Each row below holds a small network's activations on one input, seen along a few directions.
In each table, some parts of the input vary, and every possible input appears once, in random order.
Descriptions start from the smaller parts, as in this example, which fits no table here: values(2) and (point or ring(11) or (ring(5) and line(6))).
Shared parts are said once, and a part with two or three values counts as separate values.
(in the rows, 100 means zero)

Rows:
row 1: [109, 100, 93, 109, 106, 118, 96, 91, 119, 90, 109, 100, 89, 86, 117, 86, 113, 101, 94, 110]
row 2: [105, 92, 96, 108, 115, 124, 91, 87, 114, 86, 103, 88, 95, 89, 105, 72, 113, 90, 99, 105]
row 3: [38, 117, 121, 53, 61, 30, 158, 140, 13, 138, 87, 112, 162, 129, 51, 187, 51, 105, 127, 89]
row 4: [120, 99, 94, 110, 102, 105, 80, 95, 120, 97, 101, 103, 80, 103, 110, 87, 107, 105, 90, 95]
row 5: [115, 101, 95, 109, 103, 114, 84, 87, 120, 93, 102, 91, 88, 101, 110, 78, 108, 96, 96, 94]
row 6: [112, 94, 101, 110, 116, 115, 86, 88, 113, 91, 97, 89, 91, 101, 100, 75, 107, 90, 97, 100]
row 7: [106, 88, 96, 108, 117, 118, 97, 93, 114, 90, 104, 94, 90, 87, 106, 85, 108, 96, 93, 115]
row 8: [39, 137, 123, 51, 49, 34, 157, 136, 25, 142, 94, 117, 159, 130, 65, 188, 56, 121, 126, 84]
row 9: [106, 104, 95, 106, 106, 125, 91, 84, 122, 87, 106, 89, 93, 90, 114, 74, 115, 98, 99, 101]
row 10: [121, 88, 98, 115, 112, 103, 84, 98, 109, 95, 94, 103, 84, 98, 104, 84, 106, 93, 94, 100]
row 11: [116, 96, 91, 109, 102, 106, 86, 100, 118, 96, 105, 108, 81, 94, 113, 94, 110, 105, 91, 102]
row 12: [114, 84, 97, 113, 112, 109, 87, 100, 112, 96, 98, 106, 88, 91, 105, 90, 107, 98, 94, 104]
The inputs of row 11 and row 12 match in every part but one. If row 4 is changed in the same way as row 11 into row 12, which row does it become?
Answer: row 10
What do these inputs look like to the network?
Answer: values(2) and (point or ring(5))
Which other rows does row 5 become when the values(2) part takes its other values? List them by row number.
Answer: row 6

Rows:
row 13: [112, 91, 98, 108, 107, 104, 90, 98, 109, 99, 98, 100, 90, 99, 102, 91, 102, 98, 94, 100]
row 14: [35, 130, 122, 46, 54, 27, 158, 140, 15, 140, 89, 115, 160, 132, 52, 193, 52, 116, 124, 87]
row 15: [113, 99, 96, 109, 100, 103, 90, 100, 112, 99, 101, 108, 88, 97, 111, 95, 106, 104, 95, 99]
row 16: [114, 98, 96, 109, 99, 102, 90, 99, 112, 100, 102, 105, 88, 99, 110, 95, 104, 102, 95, 98]
row 17: [102, 92, 98, 103, 110, 111, 96, 95, 105, 94, 99, 94, 98, 95, 98, 89, 104, 94, 99, 104]
row 18: [102, 92, 99, 104, 111, 109, 97, 96, 103, 93, 98, 93, 98, 95, 98, 87, 104, 93, 99, 104]
row 19: [99, 100, 101, 102, 107, 112, 100, 93, 107, 93, 103, 92, 99, 96, 104, 86, 106, 98, 100, 104]
row 20: [105, 105, 97, 105, 99, 107, 97, 95, 110, 96, 105, 99, 94, 98, 111, 91, 106, 101, 99, 100]
row 21: [99, 101, 100, 101, 106, 112, 100, 93, 106, 93, 102, 93, 101, 95, 103, 89, 107, 96, 102, 104]
row 22: [106, 104, 95, 104, 99, 108, 95, 94, 111, 95, 104, 99, 94, 96, 110, 91, 106, 101, 98, 99]
row 23: [112, 90, 97, 109, 108, 105, 89, 99, 109, 98, 99, 102, 90, 98, 102, 92, 104, 97, 95, 101]
What do these inputs look like to the network?
Answer: point or (values(2) and ring(5))
Which other rows does row 16 become when the values(2) part takes its other values? List them by row number.
Answer: row 15
